A small network was shown many inputs. Here are its activations along a few directions, one row for each input.
In each table, some parts of the input vary, and every possible input appears once, in random order.
Descriptions start from the smaller parts, as in this example, which fits no table here: one of 3 separate values, together with either a single point or one of 9 places around a ring or (one of 4 places along a line, together with one of 5 places around a ring).
Shared parts are said once, and a part with two or three values counts as separate values.

Other details of the inputs vary at random and push rows far along three fixed directions, the same in every table; ignore that.

A family of inputs:
r1: [-69,4,5,59,33,-5,60,44,-3,-58,16,-4]
r2: [33,-54,-38,73,-31,-49,-28,-104,-17,-14,10,8]
r3: [-24,26,-24,29,58,-8,46,55,-17,-71,-12,-4]
r4: [-2,-27,-37,-47,-69,-20,53,-24,-22,-60,-23,-20]
r5: [33,-40,12,-5,-33,2,-66,-66,-8,62,2,35]
r6: [1,20,-34,51,61,-33,-41,-9,15,13,59,-30]
r7: [-22,1,31,-14,-2,57,-36,6,24,76,-6,18]
r8: [-17,-7,-39,105,88,-36,-21,-3,-8,10,55,-10]
r9: [15,33,40,-59,39,70,37,71,12,26,-2,-6]
r10: [17,-34,-9,11,-59,30,33,2,12,-96,-46,-13]
r11: [-30,58,27,-70,14,58,31,58,26,42,18,-18]
r12: [-20,15,50,-88,-39,33,60,48,-12,70,-33,28]
r13: [25,-17,2,7,-51,10,-91,-44,55,37,7,-9]
r14: [-56,33,-4,34,27,-25,49,43,14,-72,29,-32]
r15: [2,-65,-43,75,-52,-1,-30,-50,14,-40,-9,5]
r16: [-3,-20,-55,2,-64,15,12,-28,14,-55,-17,-36]
r17: [2,50,30,13,54,-56,-42,-32,-1,52,57,-1]
r18: [2,21,-16,31,46,-72,-42,-25,-26,6,49,0]
r19: [52,-23,-11,-16,-36,52,-45,-23,16,11,-38,-4]
r20: [11,34,48,-61,22,-5,13,52,-9,51,-32,28]
r21: [50,-13,38,-69,-65,44,45,-19,0,-13,-36,3]
r22: [47,-32,11,-4,-48,38,-54,-17,34,-2,-37,11]
r23: [6,-16,-42,-34,-86,-28,59,-10,-25,-49,-30,-22]
r24: [-8,7,31,-5,22,53,-59,-3,20,104,10,13]
r25: [-1,22,13,-25,42,-14,54,44,-42,-43,-1,10]
r26: [-19,12,-11,-4,58,-53,56,41,-46,-64,-14,9]
r27: [-27,10,24,10,70,-54,-56,-9,-18,79,22,42]
Each input here is: one of 3 separate values, together with either one of 4 places along a line or one of 5 places along a line.
Changing only the choice among 3 separate values turns r24 into r11. The same change can be made to r5. Which row results?
Answer: r18
Which other rows does r7 become when the place on the line of 5 takes its other values? List them by row number.
Answer: r1, r8, r15, r24
Start at r9 and move only the place on the line of 5, one step at a time. The first step leads to r19. Which rows follow, in order?
Answer: r3, r22, r10
Which other rows does r20 become when the choice among 3 separate values takes its other values? List them by row number.
Answer: r12, r23

A family of inputs:
r28: [29,-20,29,-49,-52,70,-8,-2,24,34,-26,3]
r29: [-3,25,30,-8,48,-32,-9,17,-15,23,10,20]
r30: [-21,14,-11,19,19,-11,-1,5,7,-5,23,-13]
r31: [-8,11,2,35,49,-19,-37,11,7,11,14,8]
r32: [-11,23,14,25,66,-8,-31,24,5,27,21,11]
r33: [-6,40,27,-4,62,9,-22,36,11,34,18,5]
r34: [-39,2,-6,-13,-7,23,93,48,-12,-60,-13,-8]
r35: [40,-26,-27,24,-16,-42,-31,-49,-15,-31,-10,-1]
r36: [-22,11,8,0,10,8,7,16,7,7,10,-3]
r37: [21,11,21,-50,-3,11,-5,8,-5,33,-16,7]
r38: [22,-27,-42,20,-28,-40,-24,-54,-14,-7,2,-7]
r39: [-12,27,23,-25,30,-16,-3,16,-12,49,13,15]
r40: [-11,-22,-19,-21,-56,42,66,7,-2,-49,-17,-18]
r41: [15,-15,5,-33,-53,46,-16,-22,23,27,-5,-13]
r42: [24,-23,12,-44,-51,20,-9,-23,-6,35,-30,17]
r43: [6,12,-7,26,36,-2,-3,11,2,-13,11,-6]
r44: [-48,14,-2,-12,-3,14,104,59,-12,-69,-14,-6]
r45: [-2,5,16,1,18,-29,-6,-6,-17,14,2,20]
r46: [17,-17,26,-48,-59,67,-3,-12,23,42,-15,-3]
r47: [-6,28,32,-39,12,-15,-2,2,-3,41,17,9]
r48: [27,-27,-44,53,-8,-22,-44,-39,4,-41,-7,-12]
r49: [19,-32,-34,54,-17,-26,-42,-34,6,-34,-10,-4]
r50: [-27,30,19,20,45,-21,-27,18,11,32,26,5]
r51: [16,-29,-44,53,-16,-18,-27,-49,4,-21,15,-19]
r52: [-3,-31,-41,50,-10,-6,32,-16,-13,-58,-6,-7]
r53: [29,-9,16,-34,-50,38,-28,-9,27,10,-28,-4]
r54: [-5,8,7,-4,9,-33,7,-8,-18,4,10,10]
r55: [-7,-3,10,5,7,21,-10,4,7,20,-2,8]
r56: [8,1,-2,-6,16,-23,0,4,-20,6,-6,11]
r57: [-42,19,-18,4,2,-8,77,39,-5,-63,12,-25]
What do these inputs look like to the network?
Answer: one of 5 places along a line, together with either one of 2 separate values or one of 4 places along a line
Changing only the place on the line of 5 turns r54 into r35. The same change can be made to r39. Which row results?
Answer: r37
Which other rows does r51 become when the place on the line of 5 takes its other values? List them by row number.
Answer: r28, r43, r46, r52
Which other rows does r34 become when the place on the line of 4 takes its other values? List them by row number.
Answer: r44, r52, r55
